These are the activations of a small neural network, seen along a few directions. Each row is one input.
In each table, some parts of the input vary, and every possible input appears once, in random order.
A made-up example of a description, with smaller parts first: values(3) and (point or ring(11) or (line(4) and ring(5))).
Shared parts are said once, and a part with two or three values counts as separate values.
In the rows, 128 means zero.

Other details of the inputs shift rows strongly along two fixed directions, in all tables alike. That doesn't count.

Table:
x1: [152 113  95 149 141 171  86 114 117 154  87  96 123 145 134]
x2: [131 117 107 125 121 109 167 154  98 137 108 129 131 111 136]
x3: [135 129 100 111 120 150  71  91 149 136  94  84 123 139 133]
x4: [120 129 116 109 103 104 166 121 136 132 142 113 139 118 157]
x5: [126 172 240 157 205 150  46 160 152  59 239 185 128 154  41]
x6: [139 125 124 104 136 193 108  67 162 124  79  97 131 139 141]
x7: [127 118 113 129 122  97 163 145 105 141 101 142 131 114 144]
x8: [143 131 104 123 133 153  76  91 150 139 100  79 133 144 148]
x9: [108 136 127 106  93  89 186 138 135 118 155 128 133 107 147]
x10: [119 130 115  96  95 107 155 140 118 119 125 114 139 120 147]
x11: [115 127 113 132 130  93 192 158 108 137 138 148 135  98 145]
x12: [146 120 116 128 115 155  79  83 148 144 102  90 130 160 150]
x13: [110 121 119 124 112  88 184 158 101 133 123 162 129 107 138]
x14: [125 137 175 163 159 148 103 155 127 107 183 169 109 136  66]
x15: [120 135 133  97 105  84 180 157 113 108 139 127 148 110 147]
x16: [147 126 117 118 124 142  70  94 143 134  81  90 132 151 143]
x17: [114 132 131 107  86  97 187 149 122 114 154 126 137 117 147]
x18: [129 124 125 138 138 142 112 144 111 129 126 139 118 128 101]
x19: [149 107 103 153 131 164  87  95 129 164  90 108 117 152 137]
x20: [149 114 101 153 142 160  82 104 125 158  79 108 123 149 142]
x21: [150 120 110 124 114 166  82  92 141 140 110  78 130 157 142]
x22: [123 158 185 127 170 117  86 141 152  88 181 154 129 127  80]
x23: [116 153 190 129 152 121  82 139 145  88 177 168 126 142  85]
x24: [131 139 149 128 136 125 103 122 139 116 136 128 140 144 138]
x25: [109 120 133 113 134 131 226 134 116 123 117 167 131  92 139]
x26: [107 125 109 120 118  90 187 157 106 134 132 152 126  93 130]
x27: [123 116 103 135 119 114 174 133 117 152 130 131 127 110 143]
x28: [121 116 119 133 111 106 198 159  99 139 148 146 133 111 140]
x29: [125 122 103 125 129 100 165 143 112 142 109 132 128 101 136]
x30: [122 137 181 167 160 137  99 146 134 111 176 182 108 139  74]
x31: [141 113  91 149 128 166  89  96 138 159  92  98 105 136 122]
x32: [126 135 149 129 115 129 107 116 147 117 141 127 125 145 126]
Each input here is: values(2) and (point or (values(3) and ring(5))).
Changing only the values(2) part turns x11 into x8. The same change can be made to x30. Which row results?
> x32
A walk changes only the ring(5) part. It starts at x14 and steps to x18. List the rest of the walk in order.
> x2, x1, x28
Change only the values(3) part in x23. List by row number the other rows that result.
> x3, x10

Table:
x33: [127 130 156 158 114 105 138 150 119 127 170 148 132 149 139]
x34: [146 120 128 157 172 222  42  94 133 138 109 117 100 152  82]
x35: [127 131 110  95 108  97 182 137 123 125 130 109 161 116 176]
x36: [128 126 131 107  99  98 191 127 128 122 107 119 143 116 171]
x37: [126 135 153 155 161 137 117 142 140 117 154 162 105 117  70]
x38: [136 120  89 101  95 123  84  86 140 147  69  81 128 143 159]
x39: [125 138 159 115 129 132 151 131 139 103 161 128 124 117 106]
x40: [122 146 150 119 138  99 141 135 135 111 146 133 148 125 153]
x41: [110 150 140 121 140 107 133 132 153 111 168 138 133 113 120]
x42: [137 120 139 132 136 122 168 156 111 121 132 145 134 119 115]
x43: [125 123 104 121 122 177 102  81 156 139  95 106 118 137 135]
x44: [146 102  73 140  78 156 114 101 120 171 107  62 116 151 162]
x45: [118 115 111 128 115 115 197 142  96 141  94 150 137 113 168]
x46: [124 143 164 140 157 136  79 163 114 100 173 151 112 128  62]
x47: [143 127 105 107 102 136  77  99 134 132  70  77 136 154 164]
x48: [134 136 173 153 172 154 107 147 128 106 171 155 106 123  59]
x49: [144 109  70 136 133 128 101  94 127 178  66  93 125 127 160]
x50: [130 110 105 130  73  97 194 153 102 146 147 117 147 135 174]
x51: [138 115 102 116 111 167 116  80 136 145  62  93 136 147 178]
x52: [113 124 142 141 148 123 154 134 118 134 134 181 120 116 116]
x53: [106 133  99  91  79  84 167 138 129 121 120 114 135 108 153]
x54: [124 123 147 136 150 146 156 152 107 118 143 169 135 126 112]
x55: [113 127 126 152  99 105 151 146 131 137 177 142 119 130 126]
x56: [110 124 118  98 101 135 194 124 121 124 130 124 133 109 155]
x57: [107 125 121 139 135 133 167 142 120 132 134 167 116 107 114]
x58: [111 132 116 126 118  97 136 162 114 123 136 146 119 108 108]
x59: [156 114 116 149 140 155  98 108 126 146  71 106 119 143 133]
x60: [142 119 117 114 127 186 103  90 140 131  94 102 138 152 146]
x61: [129 118  94 118 121  95 189 158  98 142 118 122 153 107 164]
x62: [158 118 132 162 169 176  37  85 150 149  91 119  99 151  86]
x63: [122 146 168 132 147 137 113 123 164 100 165 147 116 124  83]
x64: [133 121 121  96  95 109 199 133 125 120 117 112 150 116 161]
x65: [124 133 170 168 135 114  97 133 139 130 190 164 115 152 100]
x66: [117 128 129 126 125  84 132 154 110 129 130 156 123 117 117]
x67: [138 129 109 122 137 134  79  80 157 147 101  95 131 139 149]
x68: [130 149 172 112 139 127  86 147 135  86 166 139 141 147  98]
x69: [123 133 138 129 126  94 132 166 101 118 124 147 133 126 129]
x70: [145 111  64 129 126 153 110 107 115 167  80  70 124 122 151]
x71: [123 153 164 125 160 136 102 131 146 100 185 130 130 126 100]
x72: [115 138 126 144 154 106 137 153 129 128 157 153 124 105 107]
x73: [128 130 136 122 128 109 130 171 100 113 139 144 139 127 111]
x74: [127 141 181 132 153 123 109 114 159 106 159 157 120 130  92]
x75: [158 132 134 167 188 175  18 104 140 139 102 111 120 160 108]
x76: [108 131 149 116 128 121 157 114 140 121 139 162 131 120 135]
x77: [114 132 107  84  79  96 171 141 113 118 127 101 137 110 154]
What is each input in this table made of?
> ring(5) and (point or (values(2) and line(4)))
Changing only the ring(5) part turns x75 into x61. The same change can be made to x47. Which row results?
> x68
Change only the line(4) part in x45. List by row number the other rows that result.
> x59, x69, x75
Change only the values(2) part in x41. List by row number the other rows that result.
> x72
Which other rows agree with x70 in the ring(5) part? List them by row number.
> x34, x39, x44, x46, x48, x56, x71, x77
